Each row below holds a small network's activations on one record, seen along a few directions.
Here are examples, each followed by its value of one field, VEPOK.
The largest differences between rows may come from other fields.
In the rows, zero is written as 500.
Strong random noise was added to every row along 17 fixed directions; ignore it. To show where, here is one row again and again, with new noise each time:
[574 582 482 524 347 584 529 567 567 593 608 705 440 443 605 461 613 673
 412 656 435 532 453 727 483 479 495 489 514 447 497 524 434 655]
[467 588 608 409 458 512 626 597 691 468 490 339 455 556 427 523 514 329
 409 473 514 480 690 338 350 609 503 431 445 330 433 544 559 602]
[518 795 655 625 430 659 646 503 399 708 531 472 577 436 378 713 726 516
 324 434 551 591 701 575 541 137 478 504 636 416 831 414 567 842]
[536 610 519 326 535 385 549 485 513 467 333 355 520 569 333 315 522 370
 533 576 471 452 422 563 685 639 560 542 498 737 424 384 659 279]
[711 490 392 715 501 507 434 546 535 526 595 558 606 346 544 336 598 807
 477 734 576 235 321 387 703 440 571 482 737 665 629 742 362 566]
[459 414 354 460 636 371 539 463 605 635 287 486 509 522 542 610 379 412
 401 522 648 487 709 482 633 647 639 613 618 530 553 419 606 286]
[582 335 458 543 461 611 509 313 711 549 278 460 649 515 428 650 415 428
 536 412 551 281 507 292 603 360 380 384 425 622 495 456 408 294]
[518 473 291 414 357 464 549 695 455 421 526 589 409 668 655 572 577 395
 530 377 441 577 392 595 601 588 493 516 586 688 256 437 593 411]
[495 563 232 603 385 649 539 743 565 402 604 636 495 552 634 558 571 561
 419 527 334 553 331 580 345 617 574 448 517 565 367 565 374 616]
[775 702 671 512 465 558 479 520 598 571 502 579 441 404 509 327 523 790
 429 646 558 450 639 535 557 523 318 443 445 211 535 648 420 726]
[510 373 646 372 457 444 391 614 517 578 605 603 324 533 719 392 778 431
 379 571 555 440 658 396 393 305 548 512 575 449 688 720 655 485]
[463 468 484 471 519 575 517 590 552 522 442 566 614 499 424 538 597 489
 407 478 406 484 398 703 370 490 403 406 370 580 468 449 377 494]
[405 515 612 507 620 346 482 619 299 357 532 308 509 464 382 525 488 425
 607 341 533 596 546 549 567 479 418 543 571 503 377 477 636 662]
[658 656 440 512 525 518 192 395 413 458 589 427 447 799 493 522 464 749
 556 500 400 312 297 390 514 527 301 376 483 508 464 626 686 353]
[414 517 276 703 579 407 467 505 550 471 519 530 418 384 583 550 259 687
 522 633 550 603 544 450 541 770 657 589 579 353 402 583 523 600]
[524 545 447 618 346 630 504 626 688 480 178 434 509 476 333 553 609 358
 394 441 412 591 392 464 476 373 490 385 253 646 534 546 568 514]
[569 527 743 301 640 452 397 549 492 367 309 322 401 406 424  65 463 404
 546 625 496 544 570 384 590 573 522 551 363 516 585 619 720 426]
[566 150 660 388 561 454 377 741 634 457 471 398 553 515 597 609 423 419
 415 384 513 373 691 793 380 416 358 537 589 405 383 522 477 642]
[353 715 383 793 614 419 606 504 635 512 502 341 568 428 394 717 508 400
 536 490 663 549 579 440 656 409 634 475 738 519 559 491 616 543]

[558 500 499 401 182 592 678 446 418 562 586 664 431 429 519 376 608 549
 519 587 431 543 342 451 619 501 555 528 453 622 464 435 428 562]  dalar
[399 497 555 539 580 563 465 430 500 320 739 502 464 401 709 377 486 421
 652 677 405 459 629 522 408 317 754 678 765 501 541 514 462 580]  tezuv
[633 303 470 504 384 655 462 522 493 558 432 620 486 411 660 525 422 610
 433 497 458 513 638 493 423 431 528 614 477 433 550 488 369 637]  rilor
[597 304 345 481 579 566 534 546 615 578 655 738 608 547 758 580 562 559
 537 451 656 300 450 497 625 478 288 352 655 569 435 507 285 274]  zupu
[695 545 445 535 230 774 400 462 629 659 534 578 406 628 571 596 465 745
 354 562 388 462 395 464 410 475 378 370 342 374 588 575 527 587]  zitog
[577 612 608 479 634 285 349 587 476 447 225 379 456 525 312 384 492 564
 378 540 448 490 608 623 420 652 509 585 364 382 467 610 572 577]  tep
[466 373 532 425 620 669 638 571 719 698 586 612 653 401 577 547 459 452
 427 538 654 510 466 825 616 438 315 351 556 530 649 354 439 394]  mizat
[322 313 667 199 397 449 756 177 616 709 513 555 517 518 453 575 437 290
 482 512 570 376 643 421 519 587 510 493 430 473 470 276 491 326]  zin
[502 459 530 454 539 568 369 332 421 548 727 756 501 457 551 330 577 844
 520 738 323 357 362 565 212 586 364 426 287 384 455 545 244 496]  rilor
[478 473 492 373 493 551 640 273 548 432 466 698 419 472 682 459 434 361
 719 436 553 548 725 328 568 486 449 529 436 429 322 368 359 297]  tezuv
[427 162 573 325 635 675 360 642 480 554 438 511 469 416 605 416 218 512
 460 493 500 707 339 812 606 602 316 452 332 544 599 437 738 459]  kem
[542 183 485 487 629 700 354 663 483 280 305 561 689 482 592 441 626 340
 461 346 316 314 440 384 219 252 460 442 375 723 577 650 208 391]  biz
[464 315 614 435 397 367 436 456 650 481 738 542 429 490 574 409 576 518
 547 668 480 296 490 551 304 492 547 506 548 449 343 593 395 481]  tezuv
[557 371 655 552 266 425 403 379 680 485 658 371 381 463 486 482 486 529
 626 713 446 322 498 541 506 307 568 551 605 478 395 532 630 620]  mizat
[351 454 303 735 723 451 583 702 549 279 381 338 698 371 432 678 387 328
 580 378 512 591 616 598 426 514 659 587 640 593 351 391 329 598]  kis
[326 647 457 445 604 620 486 535 263 597 658 448 618 627 309 547 563 598
 361 480 376 561 192 604 370 628 420 358 377 608 653 430 602 486]  tep
[418 415 344 638 365 346 445 379 651 474 627 629 399 526 570 583 593 546
 630 651 457 367 398 456 447 479 614 485 553 562 283 564 454 403]  kem
[704 745 654 387 286 594 471 334 390 674 503 556 422 651 450 463 735 611
 383 585 416 394 587 431 476 301 483 527 474 471 701 488 568 566]  nitap
[264 296 461 461 782 414 416 538 438 407 476 329 491 504 524 521 337 327
 511 459 532 536 639 286 377 662 609 560 503 472 548 540 661 398]  zin
[697 491 551 309 329 582 594 738 444 582 461 616 530 507 535 381 738 494
 296 496 442 517 500 752 463 459 494 538 485 600 553 438 369 595]  leno
[280 350 615 502 537 321 594 388 500 533 635 508 548 341 396 505 604 423
 556 604 540 421 584 500 342 461 566 538 508 482 430 451 353 541]  bal
[309 575 427 555 610 603 459 474 549 471 609 645 367 503 714 565 480 413
 594 495 485 733 582 519 400 436 497 457 444 355 516 464 591 418]  zitos
[533 293 309 642 566 498 384 364 455 682 397 620 552 568 585 883 373 687
 408 382 594 430 680 412 446 444 372 523 501 376 560 461 441 470]  moba
[484 495 758 197 449 425 647 352 383 671 492 341 498 497 308 399 399 404
 526 495 623 558 500 596 781 585 382 528 467 557 533 258 730 434]  nitap
[283 398 382 661 598 486 429 653 642 321 514 418 502 538 577 761 451 281
 558 366 437 630 626 598 183 399 572 493 496 412 354 470 468 513]  kis
[530 681 606 548 415 483 350 646 605 371 345 466 348 546 448 448 670 340
 608 433 419 740 435 822 495 249 378 418 306 513 386 504 674 479]  nitap
[504 645 416 538 493 477 562 468 490 431 742 257 604 623 466 585 401 502
 530 556 480 326 508 411 474 575 737 585 844 544 481 432 479 535]  bev
[533 543 485 478 407 494 628 663 748 364 183 280 513 528 381 453 598 137
 369 555 359 418 698 425 360 517 840 625 515 630 468 491 506 529]  zin
[297 434 470 468 460 650 523 575 577 647 744 670 459 461 662 542 514 557
 301 673 432 606 456 708 174 581 648 493 486 368 657 524 453 617]  bal
[449 640 543 614 486 569 625 258 464 513 601 273 647 510 256 633 372 525
 620 422 561 375 345 230 681 480 413 361 546 555 532 442 533 523]  biso
[523 344 429 463 744 464 441 637 355 300 351 583 529 504 652 546 477 412
 576 257 496 556 797 405 349 520 353 564 447 388 317 504 307 461]  biz
[341 430 601 350 601 457 459 455 634 601 541 627 479 544 520 460 676 384
 497 530 521 485 438 678 383 427 360 341 331 527 518 465 539 238]  rilor
[246 478 461 438 571 638 420 565 552 378 628 376 493 650 600 545 461 208
 535 459 374 582 322 568 361 429 671 472 581 663 593 453 730 328]  zupu
[582 551 468 351 447 596 626 824 505 570 483 435 602 701 441 653 646 417
 175 371 391 470 561 703 265 623 454 481 506 493 511 428 419 656]  biso
[609 751 511 519 649 479 325 502 293 523 486 586 497 709 522 583 744 628
 391 454 407 464 675 563 239 342 416 522 488 376 632 522 461 482]  kis
[388 424 438 589 314 382 510 598 582 453 442 379 455 521 394 663 477 365
 537 359 528 643 338 587 558 475 510 446 439 606 321 457 629 519]  bev
[469 454 352 360 394 636 540 543 484 555 439 718 404 570 673 453 561 419
 406 497 415 650 466 440 413 577 564 509 369 579 548 468 521 322]  biz
[512 678 365 689 481 495 560 754 623 382 505 760 442 348 603 263 936 462
 497 640 507 601 372 485 437 377 578 394 449 617 506 751 305 494]  bal
[294 471 224 712 634 301 392 255 298 647 406 767 498 476 420 604 723 648
 505 560 542 504 330 297 428 455 583 457 350 664 631 567 442 177]  mizat
[734 800 429 366 513 333 722 505 509 491 373 733 550 680 511 465 901 442
 417 436 492 300 855 384 299 570 493 546 513 385 291 450  37 359]  zitos
[354 332 364 568 416 206 501 420 596 582 387 552 464 456 370 621 439 528
 514 557 513 518 377 672 500 686 558 539 374 546 229 408 461 393]  zitos
[208 394 689 467 532 739 572 431 416 414 424 223 669 395 240 427 692  70
 498 466 351 500 391 185 279 100 713 443 357 856 888 442 616 432]  moba
[595 513 607 344 622 718 378 228 252 459 683 429 541 562 531 308 255 724
 640 537 422 383 400 213 546 574 334 465 452 450 634 498 524 422]  zitog
[367 416 511 484 793 591 596 756 641 336 352 301 664 442 477 480 475 133
 416 288 639 537 607 243 396 517 535 373 483 538 655 615 450 420]  leno
[349 612 679 154 521 483 699 268 273 717 634 640 508 507 470 349 686 402
 415 572 537 553 605 458 439 527 611 570 479 519 746 305 509 351]  leno
[531 364 404 749 457 651 437 697 567 319 433 336 503 294 517 464 387 459
 611 545 462 619 419 455 606 347 586 535 541 657 511 555 607 689]  moba
[478 606 543 362 586 418 655 580 380 596 475 495 539 518 355 444 595 460
 480 424 634 581 370 615 760 650 319 400 472 625 478 385 618 402]  dalar
[488 360 416 778 440 538 298 734 619 331 489 236 447 477 536 658 317 476
 502 493 440 524 388 548 546 373 650 559 689 572 508 671 752 770]  kem
[236 554 600 379 518 437 389 265 143 629 602 611 361 576 466 565 623 531
 445 515 373 659 578 475 230 438 586 603 335 396 681 417 658 519]  nasiz
[582 581 396 254 273 815 648 778 417 462 599 709 280 574 813 321 474 472
 349 441 406 854 539 322 346 776 530 493 323 351 521 536 513 616]  bev
[558 657 518 417 411 718 599 170 559 427 706 553 559 611 627 574 325 440
 790 473 419 436 531 567 608 369 430 498 638 488 347 204 389 370]  nasiz
[320 595 314 482 566 529 603 418 352 592 468 774 489 452 513 466 650 547
 412 591 398 666 496 488 295 652 650 535 316 513 583 424 329 386]  biso
[612 502 647 512 429 352 296 446 661 305 480 435 350 506 519 239 665 406
 735 645 463 355 466 421 536 290 554 506 511 587 372 663 596 332]  dalar
[469 390 460 506 268 564 483 625 496 533 619 569 388 491 565 527 510 586
 397 551 399 575 358 534 384 567 531 497 423 454 456 568 525 695]  zupu
[492 509 673 410 654 351 465 414 562 410 545 342 550 495 438 345 474 431
 569 647 483 292 620 534 498 514 591 595 645 490 464 507 522 466]  tep
[354 400 201 891 386 330 415 604 570 618 562 596 422 386 481 741 506 759
 410 591 558 583 260 564 509 602 603 458 515 518 433 676 534 680]  zitog
[495 234 545 588 458 386 519 649 320 564 536 247 570 334 364 564 419 536
 431 453 663 469 452 375 720 503 548 590 677 638 598 551 652 775]  nasiz

Here are new rows. What is VEPOK for each?
[291 590 535 397 507 586 521 481 455 437 643 500 485 550 445 469 545 418
 484 513 344 596 412 503 205 587 545 424 323 458 491 450 489 514]  leno
[541 805 366 566 429 703 567 414 349 461 563 734 418 396 632 286 492 692
 564 693 337 700 347 571 632 540 662 593 519 567 598 468 460 592]  zitog
[488 348 396 426 374 717 599 512 685 445 420 539 505 553 640 551 469 281
 489 450 420 443 519 299 433 475 561 442 451 609 459 475 456 358]  biz
[335 804 500 531 512 440 531 574 381 445 738 426 513 632 337 472 826 414
 516 513 425 508 217 529 400 465 526 340 516 667 512 529 603 467]  nasiz
[443 455 613 416 571 492 644 252 225 573 462 714 629 387 430 452 681 497
 547 433 506 432 574 360 521 355 404 519 405 572 577 393 262 435]  tep
[398 168 614 557 698 445 426 547 395 449 649 491 559 264 539 367 513 538
 602 466 694 464 483 231 460 396 409 419 498 474 617 714 418 524]  mizat
[514 685 534 461 523 381 661 588 421 389 311 562 441 348 410 214 754 334
 543 541 520 659 606 450 552 491 622 598 411 605 463 497 406 451]  tezuv
[615 352 667 517 607 405 380 486 610 509 380 379 552 441 438 425 479 522
 468 541 612 277 566 405 567 426 417 478 524 458 573 648 500 485]  zupu
[479 640 805 439 321 248 609 417 479 561 532 564 378 438 350 397 927 396
 556 493 566 510 590 526 506 229 431 462 421 450 440 538 492 578]  zitog
[372 468 358 627 383 318 507 444 528 605 699 664 403 572 592 757 691 533
 547 527 546 497 545 553 388 413 519 479 576 467 343 447 489 445]  kis
[429 461 394 538 577 459 472 370 497 519 728 637 518 724 678 784 661 459
 605 306 598 302 569 262 429 346 329 339 633 465 432 551 421 287]  biso
[716 583 448 555 194 849 472 390 558 498 366 522 424 557 574 592 295 633
 460 506 316 556 541 381 480 418 510 539 367 409 548 450 514 686]  kis
[707 792 411 527 616 652 426 611 533 452 458 614 537 525 595 295 543 678
 400 600 454 558 533 553 354 580 549 483 466 382 641 598 295 457]  bev
[543 818 247 497 564 371 572 351 453 526 512 444 489 725 526 515 526 491
 501 624 494 357 545 362 625 663 816 656 811 644 527 410 586 230]  rilor
[819 298 667 202 239 544 348 314 467 584 434 446 350 792 630 463 463 510
 451 471 445 177 608 196 608 419 383 553 507 513 539 561 721 369]  zin
[597 369 299 559 651 947 459 702 483 355 386 564 636 430 739 468 250 536
 423 401 426 601 478 383 419 533 495 486 459 517 683 583 296 549]  bal
[608 164 365 613 465 611 265 687 536 445 389 374 565 477 601 651 205 604
 403 489 391 471 458 750 457 484 598 652 596 559 505 508 502 679]  nasiz
[331 432 479 582 551 344 266 455 432 443 573 472 352 677 559 641 650 398
 562 394 519 462 436 259 382 324 506 425 500 514 543 696 726 315]  dalar
[731 712 489 505 421 631 520 447 432 216 253 313 462 504 451 304 271 450
 677 475 341 548 553 309 709 557 609 653 492 555 388 459 543 575]  zin
